These are the activations of a small neural network, seen along a few directions. Each row is one input.
In each table, some parts of the input vary, and every possible input appears once, in random order.
A made-up example of a description, with smaller parts first: values(2) and (point or ring(11) or (line(4) and ring(5))).
Shared parts are said once, and a part with two or three values counts as separate values.

Other details of the inputs vary at random and push rows far along two fixed directions, the same in every table; ignore that.

Rows:
r1: [ 1 -2  2 -3 -6  1 -5  2  7 -5 -8 -3]
r2: [ 6  0  2  0 -7  7 -1  7  6  0 -5 -2]
r3: [ -7   5 -17  -7  24 -12  12  -9  -5   9  13  13]
r4: [ 1 -1 -4  5 -4  5 -7  7  4  1 -7 -4]
r5: [ 3 -5  7 -2 -4  6 -1  5  6 -7 -6  3]
r6: [ -2  11 -13 -12  21  -8  12 -12   2  13  16   9]
r7: [ 2 -6  6 -4 -6  2 -1  8  4 -9 -2  4]
r8: [  2  -4  -3  -2 -10  -1  -3   6   4  -5   0  -4]
r9: [ 4  0 -3  1 -5  5 -6  6  4  1 -7 -5]
r10: [-30 -10  50  21 -11   8  10 -33 -47  28  11 -30]
r11: [-2 -3 -1  1 -2  2 -8  4  5 -6 -9 -2]
r12: [ 4 -3  1 -1 -8  6  0  2  6 -4 -8  0]
r13: [ -7   7 -12  -8  28  -9  10 -13  -2   9   6  14]
r14: [ 2 -2  5 -4 -5  4 -2  4  7 -6 -8 -1]
r15: [ 0 -3  1 -4 -8 -2 -5  5  5 -7 -4 -2]
r16: [ 6 -4  4  0 -6  6 -1 11  4 -3  1  1]
r17: [ 4 -7  2 -1 -8  3  0  9  2 -7  2  2]
r18: [ 1 -3  4 -5 -8  0 -2  7  4 -8 -4  0]
r19: [ 10   7   8  10  -7  -5  -6  -1  -2 -14   2  -1]
r20: [ 3 -2 -1  0 -9  3 -3  1  6 -3 -8 -2]
r21: [ -9   6 -13  -9  26 -13  10 -11  -4   7   9  15]
r22: [  8  20  -6   3  21 -11  11 -17  -4   6  21  10]
r23: [ 0 -3 -5  4 -4  2 -8 10  3 -1 -2 -4]
r24: [ -3   8 -12 -14  18  -9  17 -12  -1   8  16  12]
r25: [ 2 -1 -4  0 -6  2 -7  9  3 -1 -2 -6]
r26: [  2  -2  -4   0  -7   3  -5   1   3  -3 -10  -3]
r27: [ -3   9 -16  -4  27  -6  11 -10  -2  15   8  13]
r28: [-3 -4 -2  0 -5 -2 -8  7  2 -7 -5 -1]
r29: [ 1 -4 -4  6 -2  1 -7 13  0 -1 -3 -2]
r30: [ 7 -3  4  1 -5  8  0  8  5 -1 -4  1]
r31: [ 0 -2  0 -2 -4  2 -7  3  4 -5 -9 -4]
r32: [-1 -3 -1 -4 -7 -2 -7  6  2 -7 -5 -3]
r33: [  1  -5  -4   6  -3   3  -5   5   1  -3 -11   1]
r34: [ 4 -2  2 -1 -7  4 -2 10  5 -2  0 -3]
r35: [ 12   8  10  11  -4  -1  -6  -3   1 -12  -2  -2]
r36: [ 12   6   5  12  -9  -4  -4   1  -3 -12   5  -2]
r37: [ 5 -5  4  0 -7  7  1  4  5 -5 -7  3]
r38: [15 10  7 15 -6  2 -5  0  0 -6  0 -3]
r39: [-1 -5 -6  2 -7 -1 -6  8  1 -5 -1 -3]
r40: [ -1  12 -13 -10  21  -5  13 -15   3  15  10   9]
r41: [ -6   8 -17  -7  22  -6  11 -18   0  11   7  12]
r42: [-43 -21  39   6 -12   6   8 -21 -46  33  12 -33]
Each input here is: ring(6) and (point or line(6)).
- Changing only the ring(6) part turns r42 into r31. The same change can be made to r36. Which row results? => r35
- A walk changes only the ring(6) part. It starts at r17 and steps to r7. List the rest of the walk in order. => r5, r37, r30, r16

Rows:
r43: [ 11  15 -33  -1  26 -11   9 -10   8   3   4  22]
r44: [ 19   4 -11   1  -6  -1  -8  21  20 -15   1   6]
r45: [-23  21 -14 -10  59 -20  27 -44 -20  35  26  18]
r46: [ -4  -8  20   0 -22   3  -4   3  -8  -5  -6 -15]
r47: [ -2  -9  13  11 -21  10  -5   3  -4   6  -4 -18]
r48: [ 13   3 -19   6  -6  -9 -13  12  12 -23 -11   8]
r49: [ -3  12  -8  -4  22  -5   2 -11  -3  10   7   3]
r50: [ -3   3  -1 -12  12  -6  13 -18   0  -1   9  13]
r51: [-21  -8  20   7   1   3   5  -9 -29  20  15 -16]
r52: [ 13   5  -3  -4   4   3  -3   4  19 -14 -10  13]
r53: [ 14   6  -4   2  -6   2 -13  14  20 -12  -9  -1]
r54: [-24  -6  17   3  -4  -1   2 -18 -28  15  11 -18]
r55: [ 26   6 -19  -3  -2   5   0   9  27 -20 -11  20]
r56: [18  5 -9 -3 -7  4  1  8 13 -8 -8  6]
r57: [ -3  -5  24   3 -15   9  -7   5  -5   1 -11 -15]
r58: [ -1 -10  23   4 -18   7  -2  12  -9   0  -1 -12]
r59: [ 17   3 -16   7 -10   5 -11  13  11 -11  -9  -1]
r60: [ -7 -12  14  18 -13   2  -9  12 -15  -1  -4 -12]
r61: [-24  -6  22   1  -6  -2   6 -19 -21  17  13 -18]
r62: [-11  -3 -40 -33  28  -7  10   6  19   9  -1  23]
r63: [ -3 -15  25   7 -16  11  -1   8  -7  -4  -2  -6]
- What do these inputs look like to the network? => point or (values(4) and line(5))
- Which other rows does r45 become when the values(4) part takes its other values? List them by row number. => r43, r48, r60
- Which other rows does r59 become when the values(4) part takes its other values? List them by row number. => r49, r51, r54

Rows:
r64: [  5   4   7  15 -13   4 -16   6   1 -12 -14 -11]
r65: [  2   9  -6 -13  11  -8  10   0   3   7   2   8]
r66: [  2   2 -18  -3  13  -3   3  -2  -1   7  10   6]
r67: [ 8 15 -6 -2  9 -2 10 -7 -4  0  8 11]
r68: [ -1 -13  -3   7 -18   4  -8  21   1  -2 -10  -8]
r69: [  1   6 -16  -2  15  -2   0 -12  -2   3  -2   7]
r70: [  5   7  -5   5  15 -11   4 -14  -3  -5   3  13]
r71: [  5  11  -7   1   9   4  10 -11   6   3   7  11]
r72: [ 1  6 -7 -9 11 -2 10 -5 13 12  1  7]
r73: [  3   5  -9 -11   9  -5  14  -1   0   7   1  11]
r74: [11  9  0 -2 11 -7 12 -7 -4 -5 11 14]
r75: [  7 -11   6  15 -16  -1  -9  17  -1 -14   0  -3]
r76: [  1  -5   5  -5 -29  -4 -11   3   7 -16  -2 -14]
r77: [  4  15  -4  -1  11   1   6 -10   9   4   8   8]
r78: [ -8 -15   2  -1 -13   5 -15  22   5  -9  -6  -8]
r79: [  5  -3  -1  17 -18   6 -11  16  -2  -7  -1  -9]
r80: [-10   2 -10 -12  17  -7   1  -5   5   0  -3  10]
r81: [  2   6  -5   0  14 -14   3  -1   1  -1  16   9]
r82: [ 12   9 -10  -7  11   0   8  -6  -4   5   6   7]
r83: [ -7 -18  -1   1 -14   8 -11  21   2 -10  -7  -4]
r84: [  7  -2  13  15 -12  -2 -16   6   1 -16 -12  -6]
r85: [ -2 -16   7  -1 -16  14  -5  12  10  -9 -13  -2]
r86: [ 12   0  18   7 -16   1  -8  12  -1 -15  -3  -6]
r87: [  3  -8   1   7 -14   5 -17  17   2  -3  -4 -14]
r88: [  7   5 -11  -4  12   5   8 -11   7   8   4   7]
r89: [ 10  12  -7 -10  13  -3   5  -5  -1   6   7   3]
r90: [ -4   4 -16  -7  13  -9   5   4   4  11   6   5]
r91: [ -6   1  -5 -15  15   1   7  -5  13   3   3  11]
r92: [ 10  -4  19  11 -15   5  -8   7   9 -13  -4  -5]
r93: [  0   9 -13  -4  17  -5  -3 -11   1   3  -1   4]
r94: [ -3   3 -15  -4  13  -8   7  -7   1   6  -7   9]
r95: [ -4   7 -12  -6  15 -10   4  -6   4   7  -6   6]
r96: [  1 -13   8  -6 -16  10  -7  16  -1 -13 -11  -2]
r97: [ -3   4  -4 -20  15  -3   6  -1   2  -1   5  10]
r98: [  1  14 -13   3  12  -7   1  -1   1   5  15   3]
r99: [-51 -17  41   1   8   8  32 -43 -47  59  18 -23]
r100: [ -1   5 -14 -14  -2 -12   9 -16   3  -6  12   5]
r101: [ -6 -15   2   2 -13   5 -11  12   2 -12 -20  -3]
r102: [  9   5  13   8 -17   6 -10  12  -1 -10  -6  -9]
r103: [ 12  -8  15  13 -17   7  -4   6   7 -14  -5  -2]
r104: [-45 -24  58  13 -16  20   7 -28 -47  45   8 -46]
r105: [  6   0   4  17 -15   6 -12   5  -2 -13 -15  -8]
- Changing only one part turns r83 into r78. The same change can be made to r68. Which row results? => r90
- What do these inputs look like to the network? => values(2) and (point or (values(4) and line(5)))
- Which other rows does r86 become when the values(4) part takes its other values? List them by row number. => r81, r84, r92
- Which other rows does r84 become when the values(2) part takes its other values? List them by row number. => r70
- Which other rows does r72 become when the values(4) part takes its other values? List them by row number. => r65, r90, r95
